These are the activations of a small neural network, seen along a few directions. Each row is one input.
Each table varies a few parts of the input and shows all the possible inputs, shuffled.
Descriptions start from the smaller parts, as in this example, which fits no table here: one of 4 places along a line, together with either a single point or one of 11 places along a line or (one of 3 separate values, together with one of 5 places around a ring).
Shared parts are said once, and a part with two or three values counts as separate values.

Other details of the inputs shift rows strongly along three fixed directions, in all tables alike. That doesn't count.

Table:
x1: [ -5 -16  14   6 -14  -4  28   7  17  20 -12 -26  -3   3]
x2: [ -3 -10  13  47  16   3  -6  34   5 -39  -2 -21  53 -14]
x3: [ -5 -16  11  12 -13  -6  28   8  19  21 -10 -22  -6   2]
x4: [ -2  -6   9  42  12   0  -6  36   0 -33  -4 -16  48 -18]
x5: [-37   4   7  14 -45  -1  49 -12 -34  77  55  -1 -26 -20]
x6: [ -2  13  -7 -20  -6   0  -5 -12 -13  12   9  13 -13  -4]
x7: [ -6 -11  13   3 -16  -5  29  12  17  20 -13 -24   0   5]
x8: [ 14 -14  -4   4   9  -6  -5  -1  20 -20 -24   1  -5  19]
x9: [ 14  12 -16 -28  15   1 -27 -16 -12 -15   0  26 -14  12]
x10: [  3   3  -3 -18   8   4  -9 -16  -4  -3   4   9 -12  12]
x11: [ -6  25   2   5  37  27 -36   5 -33 -41  46  12  45 -19]
x12: [  4   6  -6 -19   6   1  -9 -12  -5  -1   3  10 -10   9]
x13: [ 16  -5  -9   0   0 -11  -6   6  14 -18 -32   2   1   8]
x14: [ 11 -13  -2   7   1  -8   4   7  18  -6 -23  -5  -5  10]
x15: [  8  -8  -6   5  -8 -16   1  12  12  -4 -27  -2   0   5]
x16: [ 13  14 -19 -22  12   1 -28 -20  -7 -14  -1  30 -14   7]
x17: [ -3   8  -9 -17  -7   0  -9 -11 -14  14   9  14 -15  -5]
x18: [ -1 -10   6   7 -13  -8  17   8  14   8 -19 -14  -2   3]
x19: [ -1  11  -6 -15  -2   4  -6 -14 -10  13  10  14 -18  -5]
x20: [  4   5  -6 -11   5   3 -11 -16  -2  -1   3  14 -14   4]
x21: [  7 -11   3  -2   0  -5   6   5  19  -9 -23  -8   0  18]
x22: [-34  16  27  15  10  33   7   7 -29  11  67 -20  39 -35]
x23: [  5   7  -8 -12   3   3 -12 -15  -2   0   1  14 -13   0]
x24: [  5   2  -7 -13   7   4 -11 -15  -1  -1   5  12 -14   6]
x25: [  1  -7   3   6 -15 -11  17  14  11  10 -21 -12  -2  -2]
Description of these inputs: either a single point or (one of 4 places along a line, together with one of 6 places along a line).

Table:
x26: [-22  11  23   7   8  27   6   1  -8  18  44 -19  17 -29]
x27: [ -9   6   4 -29  -8  10   4 -24   0  31  11  -2 -29  -8]
x28: [-16  -5  -3 -10 -30 -11  25 -12 -10  48  11   9 -36   8]
x29: [ -3  21 -11   5  15  12 -23  -5 -30 -11  35  22  12 -20]
x30: [  4 -11  -5  14 -10 -12   5   9   5   2 -13   1   0   2]
x31: [-11  -1  14  48   4   7   5  31  -1 -13  13 -19  44 -31]
x32: [ 20 -18 -11   9 -21 -27  15  12  32   1 -62  -4 -18  13]
x33: [ 11  -7 -15  14   6 -10 -15   9   1 -19 -11  15   2   7]
x34: [ 14 -12   3  13  19  -1  -8  11  26 -28 -21 -13  17   4]
x35: [ -8   9   5 -16   9  14   0 -17 -18   8  33   2  -7   2]
x36: [-15  15  10  -8  21  26 -19 -20 -27   1  50   5   2 -20]
x37: [ -9  34  -4 -39   2   5 -34  13 -42   1  18  14  17 -28]
x38: [-10  -4  -2  -8 -29 -10  20 -16  -9  48   5   4 -42  -8]
x39: [ -2 -17  17  29  12   3   8  20  19 -27 -10 -26  37   9]
x40: [  1  13  -1 -19  13  12  -9 -12  -7  -9  17   4   4   1]
x41: [ -9  14  -6  -7  -8   4   0  -9 -30  10  30  15   1  -5]
x42: [ 36   6 -31 -72 -10 -19 -14 -37  24   5 -56  37 -68  50]
x43: [-15   8  19   9  15  24   1   2  -6  -2  27 -17  22 -23]
x44: [ 33 -15 -20 -13  22 -12 -29  -2  29 -40 -46  18 -14  38]
x45: [ 15  17 -19 -40  25  13 -47 -33 -14 -28   5  36 -16  13]
x46: [ -8   1  15  24  30  23 -16  11  -7 -30  30 -14  44 -14]
x47: [ 22  -1 -12   3  41   1 -40  -6   3 -61 -10  18  16  23]
x48: [  3   6  17 -14  18   6 -22  40   4 -34 -22 -26  49 -15]
x49: [  7  -9  -3 -25  -4  -3  -1 -15  15  11 -21   5 -35  19]
x50: [ 28   2 -23  19  21 -14 -30  17   6 -64 -31  15  32  10]
x51: [ -4   3  16  16  17  17  -8  11  11 -23   1 -18  29 -17]
x52: [-20  15   7 -37  -6  19   9 -27 -27  38  50   9 -26   2]
x53: [  5 -24   3  39 -12 -20  17  27  20 -16 -33 -17  24  11]
x54: [  6 -15   6   6   8  -1   5   0  17   0  -9 -12  -7   8]
x55: [  4 -25   4  40  -9 -16  13  30  23 -15 -36 -17  16   0]
x56: [-14 -24   8  -1 -58 -26  68   7  16  74 -23 -22 -45  14]
x57: [ 33  -9 -32 -29 -22 -37  -5 -14  28  -1 -67  32 -47  38]
x58: [ -8 -15  11   0  -6   0  20   0  12  15  -2 -15  -9  17]
x59: [ 11   2 -11 -28   6  -3 -12 -21   9  -5 -12  12 -20  20]
x60: [  7 -18   2  39  -9 -19  20  28  22 -15 -34 -17  23   6]
x61: [-24 -37  42  31 -42 -11  87  28  45  64 -26 -71  -3   2]
x62: [-17  22  -6   1   5  12 -14 -13 -37   3  50  18  12 -23]
x63: [ 15  -6   5   8  16   0   2  14  19 -32 -22 -12  22  14]
x64: [  5  26 -13 -43  18  15 -34 -34 -17  -8  22  35 -19   9]
x65: [-16 -14  19  46 -14  -1  23  29   4   4   0 -30  33 -23]
x66: [ -2  29 -13  -7  10  10 -18  -9 -36  -9  36  27   9 -11]
x67: [-15  12   9  22  -1  12  -3   9 -15   1  23  -3  22 -35]
x68: [ -5  -8  12  -6  -9   3  22   0   9  13  -4 -18  -2  13]
x69: [ -7   7  -7   4   1   2  -8 -10 -26  15  32  16 -11 -14]
x70: [ 17  -4  -7 -15   8  -2  -5  -8  19  -4 -22   3 -17  16]
x71: [  9  10 -24 -36 -17 -15  -1 -31 -20  26   2  36 -51  18]
x72: [-31  18  12 -10 -36   7  37  -8 -25  67  42  -6 -19 -25]
x73: [-27  -9  14  18 -30  -6  40   0 -13  52  25 -16 -15 -12]
x74: [ 25  -9 -20  11   3 -20 -18   9  20 -34 -47   9   4   4]
x75: [ -6   7   0  37  18  10 -16  17 -15 -27  26  -4  43 -30]
The inputs of x35 and x71 match in every part but one. If x39 is changed in the same way as x35 into x71, which row does it become? -> x53
The inputs of x52 and x56 match in every part but one. If x40 is changed in the same way as x52 into x56, which row does it become? -> x50
What is each input in this table made of? -> one of 2 separate values, together with either a single point or (one of 4 places along a line, together with one of 6 places along a line)
Which other rows does x63 become when the place on the line of 4 takes its other values? List them by row number. -> x43, x61, x70
Which other rows does x69 become when the place on the line of 6 takes its other values? List them by row number. -> x29, x30, x31, x33, x75
Which other rows does x75 become when the choice among 2 separate values takes its other values? List them by row number. -> x34
